Each row below holds a small network's activations on one record, seen along a few directions.
Here are examples, each followed by its value of one field, G.
Records without G are marked none.
The largest differences between rows may come from other fields.
Strong random noise was added to every row along 4 fixed directions; ignore it. To show where, here is one row again and again, with new noise each time:
[ 129   11  -46 -550   92   49   86 -427   25 -884  -37  130  487  629
   18 -456  280  -49]
[-432   63 -468   80  278 -736  659  147 -168   56   94  751  687 -413
   80   23 -294  688]
[-202 -177   25 -140  215   68 -130 -126    7 -247   29  -85  137  402
 -119 -320  313 -122]
[-305 -234   69  -47  234  141 -251   -3   68  -48    2 -258  -83  356
 -208 -350  414 -229]
[-443 -377  -69  780  118  -94 -103  -61 -585  342  500   77  637  -23
  -20  199 -312  301]
[-319  146 -425 -208  170 -509  551  162  102 -162 -121  441  385 -261
  -44 -303   37  406]

[-536  -90 -170  -59  193  -74  -46  370  341  196 -169 -240 -361 -115
 -297 -463  468  -65]  g2
[-319 -126 -103  404 -234  205  -78   93 -119  198  101 -298  155 -155
 -172 -255  166  -51]  g9
[  59   96 -183  -77 -345  232  -18  105  231 -367 -139 -595  -93   -1
 -213 -464  194 -112]  g5
[ 219  193  255 -345  145   73  -35 -189   26   88 -159  489 -213   95
  190   86  248 -305]  g3
[  72 -158  288  101  184  127 -197  -26  -88  314   72   55 -234  104
  107  328  -36 -238]  g1
[-446 -440  315 -200  850 -215 -347 -148  -60   89  135  314  -48  618
   10  164  281 -113]  g2
[ -73 -360  187   98  435 -230 -197 -307 -274  -19  349  306  265  455
  212  605 -381  244]  none
[ -26  -73  120 -270  452 -362  108  -72   -6  104   37  505  -65  131
  195  455 -225  218]  none
[-308 -185   -7  132  -63  327 -324   54   93  -99   36 -548 -124  206
 -332 -492  442 -251]  g2
[-426  115 -377  427  -32 -351  379  378 -163  465  -19  254  291 -634
  -50  -89 -170  416]  g7
[-161   71   -5 -481  453 -345  128  266  405   61 -323  177 -448   31
  -30  -31  171   -8]  g8
[  45  -51  343 -341  390  164 -191    7  175   68 -133   45 -404  271
   15  -63  395 -392]  g5
[ 290  181   -6 -326   94 -162  136 -204   76 -410  -29  319  163  168
  177   76  -89   63]  g6
[ -10  -70  345  154  181   98 -282  162  -60  652   -7   16 -557 -139
   80  419   20 -323]  g1
[ 478  188   16 -115 -382  271   86 -242  -46 -484  -34  -80  234   48
   88 -213   -8 -154]  g8
[-205   16 -193  399 -422  227  -82   79 -190   79   63 -354  197 -219
 -174 -270   75  -32]  g9
[-150  310 -317  -63 -207 -130  515  189   83   74 -195  339  255 -550
  -45 -448  273   55]  g9
[ -67 -189  210  361  181  -72   -7 -225 -476  383  346  606  379  -30
  265  481 -280  113]  g3
[  96  -43   73   42  163 -186  113 -188 -223  -86  214  408  325  137
  248  468 -430  236]  g4
[ -27   76 -134  242 -366  156 -211  297  171   64 -154 -677 -344 -229
 -277 -189    8 -125]  g6
[ 681   72  176  -31 -370  340  -63 -630 -408 -740  212   66  650  420
  277   96 -286  -93]  g8
[ -58 -424  351  420  362   72 -438 -144 -345  380  414   90  -13  221
  111  562 -230  -99]  g6
[-202 -193   20  267    9  138 -219  106   -8   77  114 -456  -90   80
 -151  -72   63  -64]  g5
[-108 -246  109  773 -168  124 -158 -185 -608  398  442  121  466 -131
  140  368 -374   84]  g3
[ -50   55 -130  161 -174  -48  103  224  121  146  -56 -178 -145 -245
  -85   61 -135   47]  g4
[ 300  134  192 -585  227  -86  161 -176  215 -240 -181  391 -176  189
  208  131  125 -174]  g4
[  24  198  -79 -614  163 -135  159  323  614  -22 -441    4 -710 -143
  -82 -173  344 -192]  g1
[ 278   27   47 -141 -168   80  -29 -194   15 -296  -22  -72   58  171
   86   41 -107    1]  none
[-191   80 -317  133 -130 -176  320  119  -50  -40   -2  161  383 -344
  -49 -297   10  271]  g7
[-502 -509  140  570  454 -130 -289 -114 -477  341  504  191  414  252
   47  342 -188  211]  g7

Here are new rows. What is G for each?
[ 286  202 -253 -159 -420   43  235 -113  111 -587  -86 -185  244   31
    7 -150 -194  117]  g4
[ 350  220 -129 -566 -104  -69  281 -238  166 -801 -140   90  217  277
  113 -184  -75  118]  g8
[-468 -296  -80  334  368 -207  -62    8 -253  207  305  276  386   49
  -47   96  -53  229]  g2
[-204   35 -208  123 -178   60  169    2 -107  -84   28  -27  362  -60
  -83 -304   90   92]  g9
[ 129  -93  291  180   25  174 -229  -84 -127  314   74  -26 -158  110
   66  255  -67 -164]  none
[-116  -49   47  120 -115  284  -75  -23  -89  153   13 -112   42  -25
  -76 -264  324 -255]  g9
[-378 -198    0  339  125 -114 -189  392  162  621  -30 -335 -522 -231
 -184  195  -56   51]  none
[-167 -390  451  410  314  300 -447 -370 -467  355  428  243  272  411
  140  278  172 -284]  g9
[ 359  410 -458  156 -645 -220  542  -70 -288 -414   72  246  713 -460
  206  196 -763  575]  g1
[ -40  -68  252  -90  127  293 -329  157  212  187 -150 -372 -533   81
 -177 -241  497 -505]  g5
